Here are a small network's activations along a few directions, averaged over the inputs that share one value of a field.
Values that are neighbours, or in one group, have similar rows; names and order tell nothing.
(in the rows, 500 means zero)
Strong random noise was added to every row along 3 fixed directions; ignore it. To show where, here is one row again and again, with new noise each time:
[497 517 544 534 533 632 402 490 538 576 573 471 517 455]
[549 457 487 720 615 566 526 465 397 480 499 494 486 575]
[439 514 544 299 413 439 518 521 524 514 471 735 420 240]
[516 502 545 629 588 708 377 475 534 600 615 377 548 543]
[492 441 526 565 563 556 546 478 447 519 523 574 459 463]


Values of Fik:
s8: [504 467 573 493 514 608 529 455 546 670 620 352 566 596]
s3: [457 582 545 449 396 462 571 478 527 621 565 595 519 375]
s9: [465 263 571 543 609 540 867 446 392 608 621 572 469 525]
s2: [480 420 525 545 566 590 554 468 445 475 553 522 456 543]
s7: [482 564 437 278 382 271 497 640 610 367 314 559 496 377]
s5: [455 518 503 311 419 501 411 528 585 469 499 552 433 384]
s6: [609 708 417 524 383 418 243 575 614 462 438 239 639 622]
s11: [347 439 487 131 406 369 574 536 594 428 449 668 403 358]
s10: [325 253 555 378 567 515 654 466 453 483 554 614 393 545]
s4: [543 486 490 539 497 454 583 502 472 490 495 413 561 634]
s1: [587 589 399 559 463 279 536 491 345 331 285 722 427 393]
Fik is arranged as a line.
Which values are neighbours of s5? Give them in the order they are listed.
> s2, s10
Which values are neighbours of s6? Give them in the order they are listed.
> s7, s4
Which values are neighbours of s3? Give them in the order they are listed.
> s9

Values of Suk:
v9: [478 396 487 575 509 563 555 486 402 460 513 632 340 414]
v4: [393 498 474 294 466 442 441 531 602 411 507 506 483 507]
v1: [636 730 481 665 499 409 344 475 335 343 354 514 469 425]
v11: [415 454 470 425 450 419 563 651 573 410 429 552 542 515]
v10: [411 328 516 558 642 489 574 487 439 392 431 684 364 500]
v2: [388 255 646  95 364 337 818 494 541 634 551 750 342 352]
v7: [411 384 527 393 455 589 676 407 454 735 667 523 591 492]
v3: [356 206 627 253 508 441 891 541 460 569 556 593 386 384]
v6: [640 660 479 575 473 557 393 493 469 563 556 519 557 434]
v8: [542 727 450 320 407 404 206 492 618 359 297 422 503 410]
v5: [534 507 458 697 566 489 684 472 504 582 547 604 569 530]
Suk is arranged as a line.
Going along Suk from v7 by way of its neighbour v5, in what order are v1, v10, v2, v8 met?
> v1, v10, v8, v2
How many steps from neighbour to neighbour lead from v9 to v11, at the fewest?
> 4

Values of Kisab:
p4: [459 577 453 682 531 693 420 465 491 583 619 495 552 473]
p6: [616 620 554 506 617 757 131 449 589 442 628 178 565 709]
p2: [521 563 516 546 467 407 464 560 397 360 400 752 402 307]
p3: [392 484 528 337 501 702 346 491 719 548 636 390 538 671]
p1: [577 807 412 596 311 417 235 665 634 423 355  91 659 585]
p10: [531 773 493 412 364 529 311 443 571 619 472 560 697 359]
p5: [299 406 452 233 450 396 532 620 682 533 502 512 531 410]
p8: [628 422 411 710 503 157 946 370 126 378 326 766 377 583]
p9: [613 483 527 437 386 309 611 534 517 567 454 545 506 462]
p7: [408 450 657  91 453 600 279 537 712 633 563 546 367  84]
Kisab is arranged as a ring.
Going along Kisab from p5 by way of its neighbour p3, in what order are p4, p10, p8, p7 met?
> p7, p4, p10, p8
How many steps from neighbour to neighbour lead from p2 to p6, at the fewest?
> 2
